These are the activations of a small neural network, seen along a few directions. Each row is one input.
In each table, some parts of the input vary, and every possible input appears once, in random order.
Descriptions start from the smaller parts, as in this example, which fits no table here: one of 2 separate values, together with either a single point or one of 9 places around a ring or (one of 4 places along a line, together with one of 5 places around a ring).
Shared parts are said once, and a part with two or three values counts as separate values.

Table:
row 1: | -127 |  328 |  613 |  -39 |  819 | -282 | -229 |  -47 | -781 | -183 |  429 |
row 2: |   64 |  690 |   69 | -188 |  734 | -131 | -234 |  306 |  715 |  -99 |  138 |
row 3: | -420 | -313 | -230 | -260 |  691 |  397 | -115 |  702 |   90 | -289 |  460 |
row 4: | -383 | -186 |  159 |  158 |  732 |  287 | -266 |  299 | -246 | -297 |  599 |
row 5: |  -34 | -722 | -298 | -178 | -889 |  432 |  327 |  -19 |   -9 |  -61 | -386 |
row 6: |   -7 | -601 |  -37 |  205 | -765 |  295 |   43 | -415 | -358 |   47 | -203 |
row 7: | -125 |   23 | -210 | -212 |  668 |   76 |   55 |  714 |  435 | -242 |  310 |
row 8: |  343 |  278 | -218 |  -68 | -679 | -280 |  -41 | -386 |  623 |  278 | -685 |
row 9: |  173 |   40 |  352 |  158 | -701 | -260 |   49 | -702 | -893 |  119 | -417 |
row 10: |   77 |  623 |  272 |  262 |  813 | -184 | -100 |  197 |   65 |  134 |  468 |
row 11: |   50 | -296 | -526 | -117 | -796 |  -37 |  359 |  -89 |  363 |   67 | -423 |
row 12: |  389 |  137 |   53 |  280 | -625 | -312 |  154 | -560 |   -4 |  525 | -289 |
- Changing only one part turns row 9 into row 1. The same change can be made to row 8. Which row results? => row 2
- Describe the family of inputs behind these rows. => one of 2 separate values, together with one of 6 places around a ring

Table:
row 13: |   37 |   37 |  -92 |  -85 | -242 | -195 |  -21 | -351 | -581 |  -91 | -415 |
row 14: |   91 | -175 |  359 |  308 | -369 |  190 |  -21 | -616 | -245 |  114 |   99 |
row 15: |  -30 | -521 | -453 |   50 | -150 | -151 |  436 |  407 |  198 |   13 |  110 |
row 16: |  174 | -226 |   92 |  102 | -257 | -440 |  454 | -312 | -369 |  314 |  -34 |
row 17: |   10 |   -2 |  396 |  143 |  467 |  343 | -164 |   37 | -151 |  -80 |  463 |
row 18: |   79 | -104 |   48 |  -40 |  637 | -317 |  298 |  223 | -270 |  102 |  384 |
row 19: |   41 | -433 |  -99 |  139 | -325 |  542 |  -24 |  224 |  273 | -165 |  189 |
row 20: |  287 |  467 |   39 |  180 | -441 | -283 |   40 | -343 |  131 |  190 | -112 |
row 21: |  157 |  603 |   92 |   -3 |  538 | -137 | -112 |  151 |  224 |   28 |  239 |
row 22: |  -52 |  155 | -357 |  -66 | -194 |  217 |   97 |  205 |  651 |  203 | -179 |
row 23: |   99 |  213 |   14 | -159 | -198 | -616 | -157 | -448 |   69 |   26 | -549 |
row 24: |   67 |  334 |   87 | -432 |  742 | -378 | -202 |   23 |  157 | -151 | -199 |
row 25: |  -87 | -208 |  254 |  163 | -294 |   86 |   76 | -343 | -713 | -214 | -254 |
row 26: | -159 |  -77 | -471 | -353 |  -64 | -225 | -116 |  168 |  611 | -184 | -432 |
row 27: |   85 |  -66 |  -95 |  152 | -336 |  452 |    3 |  271 |  691 |  279 |  148 |
row 28: | -292 |  -98 |  315 |  -48 |  384 |  142 | -211 |  249 | -549 | -319 |  296 |
row 29: |  249 |  373 |  328 |  196 |  368 |  156 | -214 |  177 |  234 |  218 |  514 |
row 30: | -173 |  189 | -146 | -248 |  624 |  -49 | -239 |  137 | -478 | -184 |    3 |
row 31: | -458 | -503 | -139 |  -35 | -312 |  390 |   43 |  322 |  -65 | -362 |  -27 |
row 32: |  268 |  243 |  351 |  354 | -414 |   88 |  -16 | -402 |  130 |  503 |    9 |
row 33: | -393 | -203 | -524 | -318 | -164 |  186 |   51 |  221 |   49 | -240 | -253 |
- Describe the family of inputs behind these rows. => one of 3 separate values, together with either a single point or one of 6 places around a ring
- Change only the place on the ring of 6 in row 23. List by row number the other rows that result. => row 13, row 14, row 20, row 25, row 32

Table:
row 34: | -233 | -152 |  117 |   55 |  470 |  437 |   65 |  385 |  267 |   38 |  467 |
row 35: |  199 | -381 | -414 | -335 | -148 | -186 |   70 |   20 |  600 | -155 | -164 |
row 36: | -541 | -132 |   36 | -189 |   90 |  137 |  110 |  209 | -578 | -333 |  200 |
row 37: | -114 | -561 |  131 | -266 | -112 |   96 |  223 |   38 |  113 | -145 | -175 |
row 38: |  178 |  192 |  -43 |  302 | -678 |  377 | -285 | -361 |   83 |  -57 | -491 |
row 39: |   12 | -581 |  238 | -143 |  -59 |  181 |  216 | -189 | -333 | -280 |   -5 |
row 40: | -222 | -227 |  258 |  410 |  497 |  416 |   18 |  331 | -129 | -103 |  517 |
row 41: |  107 | -120 | -563 |  -16 | -673 |  190 |  278 | -120 |  530 |  163 | -143 |
row 42: |  -25 | -303 | -192 |  154 | -602 |  463 |  305 |   41 |  -10 |   97 | -271 |
row 43: | -177 |  116 |  101 | -177 |   62 | -310 |  -43 |  -27 | -611 | -147 |  316 |
row 44: |  -47 |  368 | -207 | -238 |  206 | -403 |  -73 |  454 |  -78 |   14 | -289 |
row 45: |  144 | -461 |  -32 |  324 | -670 |  428 |  209 |  -90 | -397 |   66 |  -40 |
row 46: | -127 |   70 | -375 |  136 |  515 |  165 |  -37 |  431 |  702 |   17 |  308 |
row 47: |  -92 |   -3 |  262 |  -46 |  -90 |   15 | -367 | -310 |  175 | -299 | -509 |
row 48: |  193 |   26 |  251 |   11 |  107 | -594 |   52 | -450 |  -24 |  175 | -281 |
row 49: |  175 |  334 |  123 |  135 |  508 | -104 | -121 |  422 |  493 |  321 |  273 |
row 50: |  318 |   29 |   51 | -159 |   -2 | -369 |  135 |   51 |  239 |   13 | -496 |
row 51: | -229 | -172 | -235 | -522 |   82 |  180 |   41 |  369 | -245 | -197 |  139 |
row 52: | -164 |  369 |  325 |   67 |  480 |  369 | -554 |  -30 |  298 |  -10 |  312 |
row 53: |  242 |  381 |  215 |  311 |  732 | -205 | -170 |  -18 |   35 |  379 |  357 |
row 54: | -107 |  544 |  -30 | -192 |  337 | -496 |   17 | -121 | -390 |   31 |  -47 |
row 55: |  183 |  123 |  -88 |  263 | -594 | -177 |  105 |    3 |  256 |  476 | -415 |
row 56: | -274 |   40 | -648 | -557 |  130 | -182 |  -62 |  293 |  219 |  -95 |   99 |
row 57: |  389 |  300 |  -27 |  493 | -495 | -204 |  230 | -434 |  -91 |  288 | -381 |
row 58: |   85 |  -38 |  125 |  320 | -610 |  -32 |  192 | -475 | -397 |  187 |   74 |
row 59: |   99 |  184 |  314 |  264 |  527 |   61 |  -71 |  -42 | -215 |  -43 |  687 |
row 60: |  224 | -241 |  386 |  -84 | -124 | -282 |  122 | -399 | -319 | -165 |  110 |
row 61: | -196 |  295 |  -76 | -320 |  116 |   29 | -606 |   20 | -192 | -235 | -150 |
- Describe the family of inputs behind these rows. => one of 4 places along a line, together with either a single point or one of 6 places around a ring
- Changing only the place on the line of 4 turns row 41 into row 35. The same change can be made to row 45. Which row results? => row 39
- Change only the place on the ring of 6 in row 51. List by row number the other rows that result. => row 36, row 43, row 44, row 54, row 56

Table:
row 62: | -149 | -514 | -252 |  101 | -414 |  781 |  311 |   53 | -327 | -225 | -146 |
row 63: |   40 |  701 |  182 |  -89 |  809 | -459 | -512 |  201 |   10 |  108 |   95 |
row 64: |  163 |   19 | -637 | -166 | -376 |  224 |  248 |  192 |  823 |  110 | -314 |
row 65: | -350 | -349 |  -70 | -103 |  401 |  133 |   -9 |  488 | -228 | -418 |  431 |
row 66: |  179 |  667 |  207 |   27 |   11 | -687 | -146 | -408 |  254 |  371 | -110 |
row 67: |  -74 | -415 | -435 | -210 | -924 |  426 |  344 |  -98 |  248 |   72 | -544 |
row 68: |    3 |  183 |  456 | -115 |  656 | -324 | -233 |   11 | -700 | -173 |  346 |
row 69: |   86 |   65 |  533 |  209 |  -58 | -117 | -145 | -626 | -906 |   24 |   86 |
row 70: |  154 |   15 | -209 | -105 | -171 | -217 |  151 |  -96 |  856 |   97 | -130 |
row 71: |  296 |   -8 |    7 |  275 | -760 | -303 |  164 | -390 | -282 |  214 | -402 |
row 72: | -167 | -374 |    0 |  296 | -312 |  328 |  198 |  -46 | -485 | -303 | -152 |
row 73: |    3 |  139 |   87 |  -10 |  549 |  229 | -188 |  499 |  625 |  -60 |  450 |
row 74: | -221 | -308 |  407 |  275 |  -99 |   76 |  -93 | -449 | -590 |  -15 |  108 |
row 75: |  236 |  359 | -185 |    6 |  -43 | -393 | -103 | -332 |  502 |  319 |  -61 |
row 76: |  133 | -341 | -142 |   86 | -851 |  -56 |  190 | -132 |   65 |  -26 | -466 |
row 77: | -188 |  -54 | -313 | -261 |  532 |  485 |    3 |  643 |  775 |  145 |  282 |
row 78: |  185 |  317 |  422 |  -10 | -481 | -454 |   96 | -585 | -443 |  351 | -613 |
row 79: |  -25 |  455 |   71 |   52 |  653 | -214 | -386 |  354 |  358 |  -45 |  303 |
row 80: | -214 | -577 | -299 | -330 |  299 |  574 |   85 |  558 |  -17 | -360 |  392 |
row 81: |  -87 |   19 |  171 |   72 |  581 |  -31 |   26 |  162 | -537 | -185 |  445 |
- Describe the family of inputs behind these rows. => one of 4 places along a line, together with one of 5 places around a ring
- Changing only the place on the line of 4 turns row 69 into row 74. The same change can be made to row 63. Which row results? => row 79
- Change only the place on the line of 4 in row 65. List by row number the other rows that result. => row 68, row 80, row 81
- Change only the place on the ring of 5 in row 73. List by row number the other rows that result. => row 65, row 70, row 72, row 76
